Each row below holds a small network's activations on one input, seen along a few directions.
In each table, some parts of the input vary, and every possible input appears once, in random order.
Descriptions start from the smaller parts, as in this example, which fits no table here: values(3) and (point or line(9) or (line(6) and ring(8))).
Shared parts are said once, and a part with two or three values counts as separate values.
In the rows, zero is written as 128.

Other details of the inputs shift rows strongly along three fixed directions, in all tables alike. That doesn't count.

Table:
R1: [146 147 146 131 108 144 125 127 150 112 115 134 118 159]
R2: [ 64 105  49 171  69 109  84  76 103 121  91  75 224  51]
R3: [124 110 104 107 161 153 157 123  98 143 167 174 134 120]
R4: [139 161 131 125 136 139 148 139 139  96 118 120 119 151]
R5: [156 148 135 162 109 120 150 169 151 126 170 115 143 151]
R6: [117 105 108 108 162 125 134 121 112 149 168 170 126 123]
R7: [128  81  34 108  65 105 105 120 111 115 125  88 139 126]
R8: [149  68  59 123  47  96 166 133  82 139 130  52 172 135]
R9: [119 103 107 104 164 146 151 118 110 138 172 162 125 117]
R10: [132  82 150 110 146 148 136 105 109 166 142 160 125 128]
R11: [140 155 119 130 138 116 112 144 155 110 144 121 108 135]
R12: [132 149 143 121 131 108 120 152 143 118 126 112 101 132]
R13: [138 160 140 126 126 113 125 157 129 120 119 122 105 135]
R14: [151 148 139 130 142 115 123 145 136 123 115 108 108 141]
R15: [115  88 153 105 134 144 134 115 112 161 152 167 117 121]
R16: [110  92 141 109 146 121 134 124 109 166 146 173 115 121]
R17: [150 144 152 156 107 109 169 152 148 115 149 114 142 163]
R18: [148 140 143 124 148 133 133 141 144 109 122  95 106 133]
R19: [110  99 136  96 159 138 159 126  99 145 154 156 117 113]
R20: [123  82 140 111 161 121 132 114 119 168 141 158 119 126]
R21: [ 65 163 161 192 139 116  96  89 165 122  88 114 192  75]
R22: [151 140 136 135 113 144 103 135 160 111 141 130 112 139]
R23: [146 161 118 132 138 142 131 145 146 100 143 120 112 131]
R24: [135  87 149 113 142 153 139 107 100 170 139 167 130 131]
R25: [135 142 135 131 125 115 120 133 161 114 116 129 109 154]
R26: [ 79 166 166 189 157 114  97 100 145 129  89  91 190  60]
R27: [155 149 141 128 144 138 139 145 131 111 115 104 111 135]
R28: [144 144 146 130 110 142 123 125 154 111 117 131 116 157]
R29: [139 134 158 124 107 134 111 140 153 122 127 116 101 135]
R30: [132 100  10 104  61 109 120 126  82 112 120  83 152 128]
R31: [137 146 134 134 123 117 121 134 156 115 113 132 111 156]
R32: [123 101 110 122 147 135 130 122 108 162 157 193 132 129]
R33: [109  98 123  96 167 140 164 109 111 133 152 158 128 134]
R34: [126  86 137 115 158 125 136 115 107 171 137 166 122 128]
R35: [132 153 132 124 138 112 128 136 152 107 121 119 112 153]
R36: [119  93  33  94  70 100 131 113  92 105 105  75 146 143]
R37: [ 71 183 168 189 141 137 117 110 129 115  90 103 192  48]
R38: [156 129 156 130 119 139 113 130 151 126 118 109 107 142]
R39: [130 149 133 122 140 111 126 135 157 106 124 116 111 151]
R40: [131 148 135 121 143 132 140 134 154  94 127 109 111 146]
R41: [120  95  31  95  67 101 133 114  87 106 102  77 149 144]
R42: [134 138 147 129 118 112 111 150 152 125 121 120  98 135]
R43: [157 153 140 129 142 140 141 147 128 112 113 107 113 136]
R44: [128  89  21  96  72 122 129 117  99  95 132  64 142 116]
R45: [143 141 147 128 112 140 122 124 158 110 119 128 114 155]
R46: [149 137 137 132 115 141 102 134 164 110 143 127 111 137]
R47: [126  77  62  99  37 125 116 117  89 121 108  75 137 124]
R48: [ 86 173 156 206 118 154  84  95 146 122 103 125 205  64]
R49: [ 51 106 155 161 145 146 119  56 121 154 117 154 210  67]
R50: [133  84 149 111 144 151 138 106 104 168 141 164 127 130]
R51: [149 152 120 145 121 126 106 147 150 119 131 140 112 143]
R52: [144 162 117 135 135 121 115 147 146 112 140 127 111 137]
R53: [150 146 162 152  98 109 159 173 134 133 151 108 130 144]
R54: [114  84 140 101 141 141 139  98 131 147 149 167 129 138]
R55: [145 144 157 131 100 141 116 143 138 124 121 125 104 139]
R56: [151 134 144 135 131 116 113 140 150 130 112 114 104 142]
R57: [113  99 139 114 143 127 139 129  95 172 141 185 121 125]
R58: [138 149 133 135 122 119 123 135 152 116 111 135 113 158]
R59: [140 152 132 137 120 120 124 137 149 118 109 138 115 160]
R60: [137 164 129 128 134 118 133 140 140 110 115 128 117 158]
R61: [133  96  12 100  64 128 135 120  85  97 125  71 150 119]
R62: [111  95 140 111 145 123 136 125 104 168 145 177 117 123]
R63: [138 155 143 122 130 133 138 153 133 106 124 112 103 127]
R64: [113 109 134 103 155 123 148 133  86 163 146 176 124 122]
R65: [127  93 132 102 172 143 160 117  96 150 146 149 124 121]
R66: [154 126 157 128 121 136 112 130 157 125 120 107 106 140]
R67: [112 103 121  98 165 145 169 111 102 136 148 166 132 136]
R68: [120  96 112 119 149 130 127 118 116 158 160 185 127 126]
R69: [ 47 118 158 172 152 127 116  85  97 177 113 167 200  50]
R70: [128  89 137 117 157 127 137 116 102 173 135 169 124 129]
R71: [149 145 140 128 144 113 121 143 141 122 118 105 107 140]
R72: [157 144 142 141 125 121 117 144 137 134 105 123 109 147]
R73: [134 152 142 123 129 110 121 153 138 118 124 115 102 133]
R74: [153 143 135 137 111 147 104 136 155 112 139 133 114 141]
R75: [110 100 122  98 166 142 166 110 106 135 150 162 130 135]
R76: [ 67 173 168 182 145 132 112 107 141 113  97  93 184  48]
R77: [151 143 142 126 147 135 135 142 139 109 120  98 107 133]
R78: [ 72 186 168 190 139 139 119 112 125 116  88 106 195  49]
R79: [119  95 152 109 129 151 139 119  97 167 148 179 123 125]
R80: [155 155 138 132 140 118 126 148 128 125 110 114 112 143]
R81: [153 152 139 131 141 116 124 146 132 124 113 111 110 142]
R82: [146 165 115 136 134 123 117 149 143 113 137 131 113 139]
R83: [154 146 134 139 109 149 106 138 151 112 137 136 116 142]
R84: [136 156 141 125 127 112 123 155 133 119 121 119 103 134]
Description of these inputs: values(4) and (point or (line(4) and line(5))).
Question: The inputs of R74 and R47 match in every part but the values(4) part. If R7 is changed in the same way as R74 into R47, which row does it become?
Answer: R42
Question: The inputs of R80 and R60 match in every part but the values(4) part. If R10 is changed in the same way as R80 into R60, which row does it become?
Answer: R45
Question: The inputs of R30 and R64 match in every part but the values(4) part. If R46 is changed in the same way as R30 into R64, which row does it become?
Answer: R29
Question: Which other rows does R63 become when the line(4) part takes its other values? List them by row number.
Answer: R47, R62, R84
Question: Which other rows does R67 become when the line(5) part takes its other values? List them by row number.
Answer: R4, R33, R40, R75
Question: Which other rows does R61 become when the values(4) part takes its other values? List them by row number.
Answer: R27, R37, R67
Question: Which other rows does R25 become when the line(5) part takes its other values? List them by row number.
Answer: R21, R31, R58, R59
